These are the activations of a small neural network, seen along a few directions. Each row is one input.
Each table varies a few parts of the input and shows all the possible inputs, shuffled.
Descriptions start from the smaller parts, as in this example, which fits no table here: one of 4 places along a line, together with either a single point or one of 9 places along a line or (one of 3 separate values, together with one of 5 places around a ring).
Shared parts are said once, and a part with two or three values counts as separate values.
In the rows, zero is written as 128.

A family of inputs:
x1: [141 100  94 153  77 153 147 165 134 165 122 142 126  91  91]
x2: [ 54 117 134  89  94 186 129  73  66  58 139  89 131  54 210]
x3: [195 170 147 102 143 116 117 112 140 167 149 115  96 146 124]
x4: [164 103 174 129 151 126 142 147 197 134 146 134 142 201 171]
x5: [ 87 128 103 146  99 147 194  88 130 170  74 160 144 101  82]
x6: [133  81 150 166 188 118 100 150 169  86 136 155 132 197 122]
x7: [ 35 153 114 117 125 139 163 105 143 145  83  83 152  96  84]
x8: [145 199 144 114 167 105  71 122 154 127 144  91 120 102 110]
x9: [163 156 137 160 143  64 134 156 165 142 134 195 104 144 152]
x10: [ 96  98 134  75  64 203 152  61  54 107 150 124 119  99 217]
x11: [132 134 114 144 183  64  94 158 139 114 128 168  84 176 120]
x12: [113  88  75 132 122 154 117 175 108 136 114 116 105 125  65]
x13: [132 150 138 131 130  97  94 144 112 112 138  69 177 109 130]
x14: [ 62 118  86 129 144 152 164 103 102 142  70 134 123 132  56]
x15: [ 82  90 120  99  92 202 126  75  27  42 123 144 106  94 172]
x16: [111 179 145 134 166  58  88 165 180 121 131 119 113 137 155]
x17: [163 151 146 114 143  71 132 152 166 163 134 144  91 180 169]
x18: [157 111 110 140 144 106 101 139  72 102 133 118 150 147  95]
x19: [ 86 126 106 121 103 141 112 180 148 141 123  65 132  87  94]
x20: [100  87 136 103  65 197 151  61  51  84 141 173 128  56 198]
x21: [137 103 101 111  82 159 148 163 135 185 128  94 113 135 111]
x22: [165 102 172 178 153 122 143 151 196 114 144 185 158 161 155]
x23: [199 176 138 144 140 110 116 110 138 146 150 165 111 107 102]
x24: [ 85 131 109 108 100 154 194  91 131 190  82 112 133 143 101]
x25: [113 126 174 153 174 113 100 156 215  89 139 104 164 156 160]
x26: [185 125 133 155 104 106 135 133  96 133 144 148 174 114 124]
x27: [167 158 112 123 182 110  81 115 114 115 141 139  94 141  74]
x28: [181 126 139 113 107 112 136 133 100 153 146  99 158 153 142]
Question: What is each input in this table made of?
Answer: one of 4 separate values, together with either a single point or one of 6 places along a line
Question: Changing only the choice among 4 separate values turns x15 into x2. The same change can be made to x27. Which row results?
Answer: x8
Question: Change only the choice among 4 separate values in x7. List by row number the other rows that result.
Answer: x5, x14, x24

A family of inputs:
x29: [ 50 114 130  88  68 182 170  93 107 146 104  74 160  93 163]
x30: [ 82 121 124  92  56 197 169  95 105 148 108  77 138  82 154]
x31: [174  99 144 160 120 137 134 133 139 127 147 161 163 129 132]
x32: [104 128 165 122 156 122 138  84 143  93 129 153 128 149 186]
x33: [ 95 111  73 120 106 164 139  95  23 106 104 137 111  74  83]
x34: [136  91 124 133 135 136 146 165 161 144 122 147 101 185 123]
x35: [126  90 156 164 131 128 147 137 156 106 133 142 181 146 146]
x36: [181 175 121 129 167  71  89 148 132 158 128  97 125 156  56]
x37: [162 171 126 131 179  87  84 154 161 158 135  90 126 149  63]
x38: [123 162 126 156 142  93 140 171 200 164 109 139 120 129  97]
x39: [105 125 113  83  52 191 168  85  91 164 132  88 134  69 144]
x40: [139 135 158 115 140 120  77 152 130  69 165 108 119 116 191]
x41: [178 103 105 127 123 117 142 151 115 164 126 163 101 181 112]
x42: [130 138 163 121 149 134 134  90 139  95 132 163 111 143 177]
x43: [158 139 149 115 133 116  67 141 117  86 180 117 114 108 184]
x44: [166 152 147 119 137 117 133  78  94 116 141 179 110 143 165]
x45: [114 126 160 115 150 107  82 146 134  69 160  99 137 120 202]
x46: [115 162 128 137 192  79  99 154 183 138 116  71 149 168  87]
x47: [168 167 113 149 127  71 134 154 154 183 113 155 115 123  80]
x48: [ 50 100  89 124 110 187 131 104  73  83  92 123 119  83  93]
x49: [109  83 127 138 141 125 149 157 166 143 117 137 116 192 133]
x50: [ 72 100  77 121 107 182 127  93  59 100 110 132 111  68  86]
x51: [159  93 114 131 130 132 136 155 147 162 133 157  98 174 117]
x52: [146 163 119 153 138  88 129 161 185 183 122 149 116 117  88]
x53: [141 169 130 133 184  91  95 163 177 139 123  81 132 160  72]
x54: [192 108 136 157 113 122 138 128 108 130 140 166 162 137 127]
x55: [153  97 154 162 125 140 143 144 152 108 135 151 165 139 137]
x56: [ 96 155 125 160 149  81 143 163 206 162 104 129 137 138 110]
x57: [128 136 107  81  52 173 181  85  54 168 126  95 134  76 138]
x58: [175 148 141 120 123 102  73 134  85  89 173 122 113 119 178]
x59: [149 142 154 119 144 130 126  80 125 112 147 173 108 134 171]
x60: [ 21  96  96 119 117 175 135 101  76  82  90 119 142  95 103]
Question: Changing only one part turns x39 into x30. The same change can be made to x50. Which row results?
Answer: x48
Question: What is each input in this table made of?
Answer: one of 4 places along a line, together with either one of 2 separate values or one of 6 places along a line
Question: Change only the choice among 2 separate values in x57. List by row number the other rows that result.
Answer: x33
Question: Start at x36 and move only the place on the line of 6, one step at a time. The first step leads to x47. Which rows follow, in order?
Answer: x41, x54, x44, x58
Question: Change only the place on the line of 4 in x32. List by row number the other rows that result.
Answer: x42, x44, x59

A family of inputs:
x61: [ 79 123 116 128 119 144 146 133 145 140 104 105 139 116 109]
x62: [116 140 117 108 108 145 125 105  89 122 129 116 120  93 131]
x63: [ 90 112 148 111 124 156 120 103 108  74 137 118 135 114 185]
x64: [113 128 132 106 113 152 110 106  85  93 141 103 131  97 157]
x65: [224 170 162 179 217  18  83 202 241 161 151 158 125 216  98]
x66: [131 113 126 117  96 157 138 102  83 114 136 135 133 102 150]
x67: [142 104 123 116  89 160 149 106  87 131 136 144 127 113 149]
x68: [ 94 135 106 115 127 141 115 121 101 119 117  97 125 103 100]
x69: [108  98 143 124 108 162 147  99 107  95 133 150 136 119 179]
x70: [ 91 115 115 134 114 146 161 127 141 148 101 122 141 124 105]
x71: [ 97 105 145 117 112 160 133 104 109  86 136 133 133 112 184]
x72: [138 122 113 114  95 150 152 104  90 148 125 142 117 111 126]
x73: [210 180 162 170 227  10  65 211 240 147 154 134 121 214 103]
x74: [103 108 114 133 106 149 171 131 144 163 100 130 135 136 106]
x75: [122 122 128 111 101 155 123 107  85 105 140 118 130  95 155]
x76: [114 122 102 126 111 146 143 118  99 139 111 129 126 109  95]
x77: [118  89 140 123 100 165 158 102 110 112 133 159 130 130 178]
x78: [108 145 120 103 120 142 112 103  89 110 130 100 122  95 133]
x79: [125 114 100 125 103 148 153 122 102 154 110 137 120 120  95]
x80: [ 70 127 119 123 131 140 134 131 144 128 106  90 141 117 110]
x81: [217 175 161 176 221  12  74 210 242 154 152 145 120 213 102]
x82: [103 130 103 120 116 144 128 123 102 131 115 112 123 101  98]
x83: [232 164 161 178 211  25  95 203 242 169 150 163 120 223  99]
x84: [126 131 115 115 103 147 140 100  87 131 125 132 123 100 126]
Question: What is each input in this table made of?
Answer: one of 4 places along a line, together with either a single point or one of 5 places along a line
Question: Which other rows agree with x74 in the place on the line of 4? List them by row number.
Answer: x67, x72, x77, x79, x83
Question: Start at x77 and move only the place on the line of 4, one step at a time. The first step leads to x69. Which rows follow, in order?
Answer: x71, x63
Question: Change only the place on the line of 5 in x64. List by row number the other rows that result.
Answer: x63, x68, x78, x80

A family of inputs:
x85: [171 159 168 149 173  67 116 171 229 161 143 125 135 185 140]
x86: [169 128 151 174 197  67  97 187 204 118 136 153 133 196 111]
x87: [142 116 106 121 100 147 152 125 104 161 119 125 127 129 102]
x88: [119 142 123 102 127 133  91 129  98 106 141  85 121 105 132]
x89: [155 104 126 124  89 152 147 119 100 135 140 155 122 118 154]
x90: [110 118 123 118 104 149 168 120 136 163 109 119 137 134 123]
x91: [134 107 125 125 104 151 153 107 104 127 130 170 112 124 151]
x92: [ 82 120 124 121 145 137  97 132 116  81 128  98 128 118 136]
x93: [121 118 106 123 117 146 157 110 108 152 108 142 116 134 100]
x94: [189 166 144 156 193  51  95 159 183 143 139 166 105 184 107]
x95: [111 107 140 130 126 150 123 105 101  81 136 138 145 115 158]
x96: [ 96 147 118 126 119 128 142 133 148 155 108 100 140 105 103]
x97: [124 106 140 122  92 153 163 115 130 136 130 147 131 124 172]
x98: [151 130 138 115 108 143 118 103  84 108 149 125 135 102 156]
x99: [ 91 125 105 142 132 132 130 138 135 131 104 118 138 112  83]
x100: [219 157 143 152 171  56  90 181 177 157 159 135 124 173 109]
x101: [117 131 152 113 109 145 136  99 118 108 138 117 146 108 177]
x102: [107 149 102 130 130 124 132 124 121 144 107 121 120 105  81]
x103: [119  83 130 138 106 157 153 122 117 112 128 166 129 130 154]
x104: [ 87 142 138 104 129 134 111 125 131 109 131  79 131 109 155]
x105: [129 134 135 116 124 141 124  89  87  98 137 143 124 107 153]
x106: [105  92 111 135 119 153 157 125 122 137 106 138 134 142 102]
x107: [127 147 104 129 115 125 127 139 117 153 118 105 131 101  82]
x108: [ 97 144 120 106 144 131  98 115 102  96 129 103 109 110 131]
Question: Changing only one part turns x108 into x88. The same change can be made to x94. Which row results?
Answer: x100
Question: What is each input in this table made of?
Answer: one of 4 separate values, together with either a single point or one of 5 places around a ring
Question: Change only the choice among 4 separate values in x87. List by row number the other rows that result.
Answer: x90, x93, x106

A family of inputs:
x109: [ 76 149 108  80  85 168 118  85  57 113 128  78 119  52 142]
x110: [159  80 151 133 119 148 147 112 113 100 152 188 115 163 195]
x111: [ 67 110 120 135 158 130 131 151 169 125  98 109 131 156 102]
x112: [147  71 148 135  90 175 163 102 100 104 145 185 141 130 183]
x113: [197 116 186 136 135  98 116 140 159 110 176 164 137 169 218]
x114: [207 167 131 143 153  71 114 175 175 184 140 130 115 160  89]
x115: [ 82 139 139 151 177 102 119 147 196 120 110 119 140 148 110]
x116: [122 171 140 115 167 104  62 111  98  68 147 101 122  98 138]
x117: [114 150 154 140 174  86 102 173 220 135 132  87 144 160 132]
x118: [139 129  83 119  78 150 188 111 102 215  98 133 125 109  64]
x119: [ 93 136 108 106 114 155  90 110  62  81 135  86 131  64 126]
x120: [153 116  84 148 102 131 158 139 109 187 105 145 129 122  47]
x121: [172 107 169 147 136 118 134 115 136  95 157 198 132 156 204]
x122: [134  86 144 110  63 191 190  75  95 132 131 170 128 117 198]
x123: [180 157 111 154 150  83 130 149 151 171 118 164 110 150  66]
x124: [152 184 156 108 165  88  49 137 123  85 168  69 130 118 157]
x125: [ 54 102 111 144 123 151 153 146 153 127  88  99 155 119  94]
x126: [166 128  91 140 131 111 138 149 125 182 111 155 102 157  58]
x127: [ 39 117 110 116  95 168 183 119 143 155  80  90 147 109 109]
x128: [108 143 117  98 148 131  74 113  73  73 142  91 108 102 131]
Question: Changing only one part turns x117 into x113. The same change can be made to x127. Which row results?
Answer: x122
Question: What is each input in this table made of?
Answer: one of 4 separate values, together with one of 5 places along a line
Question: Change only the place on the line of 5 in x128. List by row number the other rows that result.
Answer: x109, x116, x119, x124
Question: Change only the place on the line of 5 in x126. List by row number the other rows that result.
Answer: x114, x118, x120, x123
